A small network was shown many inputs. Here are its activations along a few directions, one row for each input.
In each table, some parts of the input vary, and every possible input appears once, in random order.
Descriptions start from the smaller parts, as in this example, which fits no table here: one of 4 places along a line, together with either a single point or one of 11 places around a ring or (one of 3 separate values, together with one of 5 places around a ring).
Shared parts are said once, and a part with two or three values counts as separate values.
In the rows, 128 means zero.

Rows:
x1: [125 135 100 114 121 125 101 132 112 111 142 113 132 163 157 173 133]
x2: [160 148 137 168  91 106 151 137 130 125 121 117 138 154 145 152 100]
x3: [ 79  80 156  88 141 166 108 148 110 164 115 128 151 127  95  48  81]
x4: [131 116 148 143 138 108 153 113 159 115 118 161 112  97 120 103 172]
x5: [171 149 120 145 124 128 138 132 107 104 114 124 117 107 116 131 131]
x6: [132 134  96 108 146 119 105 123 114 125 124 108 122 129 134 166 140]
x7: [ 92 108 134  97 152 100 124 108 157 141 145 151 108 114 138 146 176]
x8: [120 137 114 128 110 101 112 125 135 142 129 109 147 178 156 191 112]
x9: [142 144 141 167 136 135 138 117 140 124 135 137 115 101 116 116 148]
x10: [ 99 113 153 113 116 184 145 149 114 150 107 142 147 100  88  15  67]
x11: [167 147 126 150 111 133 146 136 112  85 134 121 123 146 136 142 115]
x12: [118 125 112 115 150 131 116 116 147 149 153 125 124 119 134 154 161]
Q: What do these inputs look like to the network?
A: one of 2 separate values, together with either a single point or one of 5 places along a line
Q: Changing only the choice among 2 separate values turns x10 into x3. The same change can be made to x9. Which row results?
A: x12
Q: Which other rows does x9 become when the place on the line of 5 takes its other values? List them by row number.
A: x2, x4, x5, x11
Q: Which other rows does x4 become when the choice among 2 separate values takes its other values? List them by row number.
A: x7

Rows:
x13: [120 142 108 135 130 129 100 119 123 128 148 114 126 145 143 175 141]
x14: [168 155  91 126 124 106 128 129 113  98 142 115 113 139 158 195 148]
x15: [132 111 150 128 128 140 126 141 101 131  90 126 134 110  93  67  96]
x16: [150 169  89 137 118 105 123 117 124  94 139 126 111 141 158 203 162]
x17: [104 117 125 117 137  93 133 111 167 164 126 140 125 123 136 156 153]
x18: [108 100 137  89 146 147 124 139 103 135 119 131 125 109 102  84 110]
x19: [137 129 127 132 114 135 130 137 119 146  93 118 147 123 114 104 101]
x20: [127 122 163 151  99 178 159 154 116 131 120 142 145 122  99  36  66]
x21: [156 158 107 145 126  66 134  99 154 109 146 130  98 133 168 231 193]
x22: [129 115 164 133  97 145 142 156 100 116 108 132 142 145 112  66  64]
x23: [140 136 113 120 136 136 108 130 115 131 147 101 128 140 136 167 126]
x24: [ 93  93 148 114 154 156 130 123 148 136 141 156 121  94 111  64 161]
x25: [160 152 135 170  93 134 132 145 113 113 138 105 147 175 144 155  83]
x26: [ 98  88 148 100 156 125 117 122 134 123 125 150 123 118 115 102 157]
x27: [126 121 117 135 151 108 106 115 145 125 159 119 120 155 152 182 176]
x28: [ 90 120 138 112 138 173 126 128 130 143 133 146 128  94 106  52 117]
x29: [ 99 127 111 106 122 130 116 125 134 143 124 130 138 132 134 124 120]
x30: [162 148 118 167 127 127 118 133 115 129 116 100 138 142 125 157 114]
x31: [133 135 141 138  85 138 149 151 120 132 114 123 157 159 132 103  69]
x32: [184 170 114 173  82 111 156 132 114  78 127 107 129 173 163 184 102]
x33: [117 119 114  93 130 137 128 133 124 148 126 120 140 127 121 118 111]
x34: [190 165  99 169 110  98 136 129 115  90 114 105 123 139 145 186 133]
x35: [161 142 100 132 138  87 125 106 147  87 150 131 107 148 162 215 196]
x36: [102 101 123 104 142 115 118 118 155 136 132 140 132 132 142 136 162]
x37: [132 123 152 138 133 174 141 138 117 141 105 137 140  86  80  36  93]
x38: [ 92 115 137  99 139 142 113 131 116 129 113 138 125 117 116  87 114]
x39: [ 96 115 154 121 149 134 143 116 162 162 140 154 118  85 107  83 151]
x40: [108 108 139 102 146 181 137 138 121 151 131 137 127  88  89  51 108]
x41: [129 136 125 144 140  89 113 104 151 145 151 123 117 137 154 202 169]
x42: [ 97 105 152 110 148 100 128 118 146 146 122 146 116 109 122 118 146]
Q: What do these inputs look like to the network?
A: one of 5 places along a line, together with one of 6 places along a line
Q: Changing only the place on the line of 6 turns x13 into x30. The same change can be made to x28. Which row results?
A: x37

Rows:
x43: [134 138 133 142 124 115 143 125 137 117 126 131 124 135 128 135 122]
x44: [136 142 119 136 132 131 125 121 126 127 139 124 119 127 125 152 134]
x45: [145 140 126 152 115 118 141 131 132 114 117 129 132 138 130 131 118]
x46: [127 134 123 132 135 118 121 120 131 114 134 136 114 116 143 140 155]
x47: [138 140 121 130 131 116 130 121 130 122 125 131 114 110 139 143 148]
x48: [103 108 151 107 137 159 136 139 124 148 115 147 142  89  89  46 106]
x49: [120 126 131 136 134 112 136 121 143 122 127 140 122 133 133 133 144]
x50: [146 146 113 143 122 132 124 127 121 124 131 121 125 132 124 147 131]
x51: [149 124 132 134 129 111 140 117 137 121 127 132 120 119 129 141 149]
x52: [137 135 129 142 109 132 137 136 132 133 133 127 139 140 136 126 114]
x53: [150 151 120 145 114 121 128 130 119 108 127 124 120 126 133 138 134]
x54: [133 125 115 117 143 120 121 127 130 135 133 118 124 123 130 146 142]
x55: [122 120 118 118 148 121 116 128 132 129 141 122 122 130 132 144 151]
x56: [135 127 119 122 112 130 124 142 106 120 121 122 137 145 133 131 104]
x57: [124 123 128 113 121 129 126 136 113 123 130 125 128 142 130 135 107]
x58: [149 135 138 139 126 120 142 122 128 113 131 131 123 130 131 142 139]
x59: [136 136 113 126 121 140 119 131 117 118 121 115 142 143 135 134 114]
x60: [130 130 133 141 114 127 119 134 120 137 118 117 144 143 131 127 103]
x61: [149 134 114 134 132 129 121 137 116 123 130 113 131 136 134 143 124]
x62: [130 131 127 136 129 109 143 122 144 128 119 135 123 125 130 135 136]
x63: [121 127 130 125 121 124 138 126 145 147 135 132 131 128 135 129 133]
x64: [100 104 156 106 142 160 125 138 127 149 116 155 134 100  92  43 115]
x65: [126 135 121 116 130 137 122 125 122 121 130 118 135 141 133 138 119]
x66: [139 133 121 124 141 127 123 130 121 127 140 115 123 133 132 146 128]
x67: [156 138 135 150 117 125 138 136 127 108 120 127 127 132 130 142 134]
x68: [108 114 125 106 129 125 119 133 120 127 130 132 127 141 134 133 131]
x69: [117 127 141 132 123 124 119 130 126 140 126 120 137 138 128 133 106]
x70: [115 108 149 131 126 174 144 143 110 137 111 130 135 102  94  38  91]
x71: [141 148 125 137 125 119 132 123 122 110 136 127 115 122 135 141 138]
x72: [138 117 135 136 132 113 130 116 138 114 134 136 121 125 132 140 156]
x73: [119 119 120 105 123 122 127 133 120 133 124 128 128 134 131 133 123]
x74: [121 127 115 109 133 130 120 122 133 130 124 122 130 130 130 137 132]
x75: [103 118 139 123 131 120 114 125 132 147 127 127 133 139 130 130 131]
x76: [107 106 156 119 135 170 138 138 120 140 116 138 128  98  92  43  93]
x77: [121 128 116 132 140 128 118 118 134 129 139 132 122 122 131 151 153]
x78: [114 121 134 123 127 118 120 124 134 152 120 123 134 130 129 131 122]
x79: [131 135 113 132 136 126 125 118 133 136 130 128 123 117 127 152 147]
x80: [126 131 137 133 118 130 138 130 139 136 141 129 132 136 135 131 117]
x81: [112 119 133 127 125 126 128 125 147 139 143 136 131 133 139 127 138]
x82: [111 121 118 110 138 132 111 120 134 123 132 126 129 136 134 135 138]
Q: What do these inputs look like to the network?
A: one of 4 places along a line, together with either a single point or one of 9 places around a ring
Q: Changing only the place on the line of 4 turns x56 into x57. The same change can be made to x67. Which row results?
A: x58
Q: Changing only the place on the line of 4 turns x82 into x74. The same change can be made to x55. Which row results?
A: x54

Rows:
x83: [120 129 152 153 115 168 131 144 120 148 138 118 146 136 113  83  78]
x84: [105 112 126 108 136  97 108 121 134 144 111 121 136 148 136 155 129]
x85: [123 118 109 100 151 144 106 132 107 132 123 118 123 107 117 114 136]
x86: [169 174 104 174 115  96 136 111 144 113 137 120 114 129 154 201 163]
x87: [ 80 110 129 100 139 165 116 128 143 170 144 136 143 119 116  90 120]
x88: [157 149 114 145 100 120 145 134 122  80 140 122 127 168 160 165 121]
x89: [138 135 111 136 160  87 120  97 163 134 154 127 104 120 148 208 202]
x90: [160 149 118 135 119 154 129 142  91 108 112 110 133 126 109 116  90]
x91: [132 107 169 144 123 150 154 140 126 127 101 150 135  98  90  37 106]
x92: [119 119 123 112 134 111 112 122 129 100 154 138 114 151 155 169 167]
x93: [ 82  96 156  92 149 140 144 123 144 146 118 166 116  78  98  47 137]
x94: [151 139 125 136  94 104 136 143 113 134 105 111 145 155 139 152  88]
Q: What do these inputs look like to the network?
A: one of 2 separate values, together with one of 6 places along a line
Q: Which other rows does x83 become when the choice among 2 separate values takes its other values? List them by row number.
A: x87
Q: Which other rows does x86 become when the place on the line of 6 takes its other values? List them by row number.
A: x83, x88, x90, x91, x94

Rows:
x95: [132 141 115 136 128 123 124 120 140 133 144 114 133 151 143 171 130]
x96: [122 118 124 113 137 110 129 119 139 108 129 140 119 134 139 144 156]
x97: [127 131 112 125 126 102 117 121 138 143 124 120 133 139 145 169 143]
x98: [149 130 123 136 117 113 123 135 118 114 136 115 131 158 147 166 128]
x99: [151 149 117 141 117 112 127 128 113 108 116 114 126 144 136 162 115]
x100: [147 141 121 153 134 128 124 121 131 116 130 127 122 119 128 139 152]
x101: [ 81  88 152  85 143 193 120 150 104 161 110 137 146  95  77   7  76]
x102: [112 132 125 125 131 115 114 119 134 131 144 131 120 135 144 156 146]
x103: [140 131 128 130 144 116 136 118 137 130 136 132 111 106 124 142 154]
x104: [150 149 112 137 111 127 139 131 123 109 134 126 124 132 142 147 130]
x105: [ 98  98 179 128 120 169 154 145 129 154 104 153 144  97  83   5  78]
Q: What do these inputs look like to the network?
A: either one of 2 separate values or one of 9 places around a ring
